Each row below holds a small network's activations on one input, seen along a few directions.
Each table varies a few parts of the input and shows all the possible inputs, shuffled.
Descriptions start from the smaller parts, as in this example, which fits no table here: ring(8) and (point or ring(11) or (values(3) and line(6))).
Shared parts are said once, and a part with two or three values counts as separate values.
(in the rows, 128 means zero)

Other details of the inputs shift rows strongly along two fixed directions, in all tables alike. That doesn't count.

Table:
x1: [103 149 114 125 131 109 105 140 125 133 130]
x2: [118 132 100 139 130 144 121 116 155 124 166]
x3: [111 139 129 119 147 157 100 102 134 123 122]
x4: [ 98 130  93 130 123 108 146 137 154 107 141]
x5: [120 135 122 118 151 114 139 101 132  96 142]
x6: [214 112 141 129 106 120 141 120 148 195 134]
x7: [212 109 174 141 111 125 167 130 124 147 108]
x8: [119 120 103  93 130  94 166 121 135 113 173]
x9: [118 127 104 112 150 168 117 115 115 131 128]
x10: [213 104 162 131 111 126 129 105 167 166 113]
x11: [116 135 118 128 144 111 129 113 154  98 142]
x12: [113 159 115 141 146 180 101 116 113 157  71]
x13: [130 106 137 121 131 103 166  86 131  78 180]
x14: [215  92 156 108 120 130 126 110 131 167 110]
x15: [109 116 119 137 109 103 140 114 144  84 184]
x16: [116 120 113 126 127 131 112 112 170 104 193]
x17: [113 131 112 101 145  98 134 116 129 101 185]
x18: [109 147 134 126 129 144 123 161 100 123 142]
x19: [110 161 144 157 122 164 107 165 117 132  71]
x20: [101 112 138 144 135 125 146 128 144  99 151]
x21: [108 126 133 133 120 118 138 107 142  89 145]
x22: [106 162 139 150 113 152  94 185 101 153  90]
x23: [124 119 122 109 128 122 117 111 161 123 198]
x24: [106 143 107 141 131 114 104 139 139 117 121]
x25: [109 142 123 107 138 148  90 122 125 142 141]
x26: [116 129 130 123 140 154 128 153  95 102 126]
x27: [209 101 148 112 127 101 140 123 119 155  93]
x28: [124 124 104 104 144 137 140 104 141 126 202]
x29: [209 106 163 123  95  90 148 120 111 166 116]
x30: [ 91 160 107 128 118 127 108 164 113 161  65]
x31: [ 91 126 136 130 138 130 124 150 101 131 134]
x32: [110 158 116 149 137 175  96 123 133 155  76]
x33: [202 108 162 136  84  88 140 126 119 173 108]
x34: [ 90 143 141 156 120 139  96 174  97 163  79]
x35: [ 98 109 133 125 146 141 129 141  96 110 117]
x36: [118 100 126 104 131 115 151 104 118  76 170]
x37: [ 96 158 114 140 130 137 119 142 131 138  45]
x38: [217 108 158 158  89 109 150 149 141 156 123]
x39: [ 94 122 128 159 121 129 120 153 129 120 129]
x40: [ 93 128 142 142 146 139 136 127 110 111 115]
x41: [ 98 143 107 114 140 146 116 148  91 141  44]
x42: [108 125 107 107 143 110 175 101 143  90 152]
Description of these inputs: ring(6) and (values(2) or line(5)).
Changing only the ring(6) part turns x31 into x34. The same change can be made to x17. Which row results? -> x1
Changing only the ring(6) part turns x10 into x16. The same change can be made to x20. Which row results? -> x39
Change only the values(2) part in x32. List by row number the other rows that result. -> x10
Change only the ring(6) part in x28. List by row number the other rows that result. -> x2, x6, x9, x12, x32
Which other rows agree with x40 in the ring(6) part? List them by row number. -> x3, x5, x7, x12, x13, x42

Table:
x43: [190 108 152 134 107 114 135 133 138 167 139]
x44: [ 84 151 139 160 120 129 111 167  91 132  57]
x45: [ 77 141 108 113 157 152 110 104 121  91 125]
x46: [ 97 144 108 131 131 125 116 133 136 122 144]
x47: [105 131 105 120 137 132 124 113 153 115 159]
x48: [180  86 145 108 137 109 176  96 148 108 193]
x49: [144 128 129 117 138 122 149 110 132 119 121]
x50: [ 86 142 123 128 140 156 105 151  90 125  87]
x51: [ 33 130  85  99 162 120 148 109 136  41 207]
x52: [136 159 132 146 122 163  72 132 117 183  40]
x53: [197  93 141 119 104  88 169 121 161 129 203]
x54: [181 109 152 151  91  99 153 144 141 148 131]
x55: [211 122 162 144 109 139 111 133 131 200  79]
x56: [ 69 150 113 124 137 145 114 147  96 111 109]
Describe the family of inputs behind these rows. -> values(2) and (point or ring(6))
Changing only the values(2) part turns x55 into x48. The same change can be made to x52. Which row results? -> x45
Change only the values(2) part in x50. List by row number the other rows that result. -> x43
Change only the values(2) part in x51. List by row number the other rows that result. -> x46

Table:
x57: [ 69 164 115 132 129 142 118 173  91 104 121]
x58: [174 129 138 151 104 124 121 136 139 164  64]
x59: [ 42 161 123 132 146 136  93 148  77 102  45]
x60: [176 118 138 135 106 106 121 139 121 175 104]
x61: [ 87 127 103 113 136 113 141 123 141 109 171]
x62: [ 35 154 130 164 139 177  94 178  78 116  62]
x63: [184 127 157 134 119 141 107 130 119 176  91]
x64: [105 116 103 110 143 102 168 106 168  82 203]
x65: [ 83 142 107 121 144 162 121 109 142  86 153]
x66: [ 92 127 109 115 139 115 125 126 155  82 212]
x67: [178 129 139 130 129 141 124 123 120 173  58]
x68: [217  81 147 103 119 100 165  98 144 144 185]
x69: [209  89 139 104 120 108 167 103 140 151 153]
x70: [ 93 126 113 129 128 114 139 111 162  83 206]
x71: [176 130 161 146 121 139 116 118 124 174  91]
Describe the family of inputs behind these rows. -> values(3) or (values(2) and ring(6))
Change only the ring(6) part in x66. List by row number the other rows that result. -> x58, x60, x61, x64, x70
Which other rows belong to the same alternative as x59? List them by row number. -> x57, x62
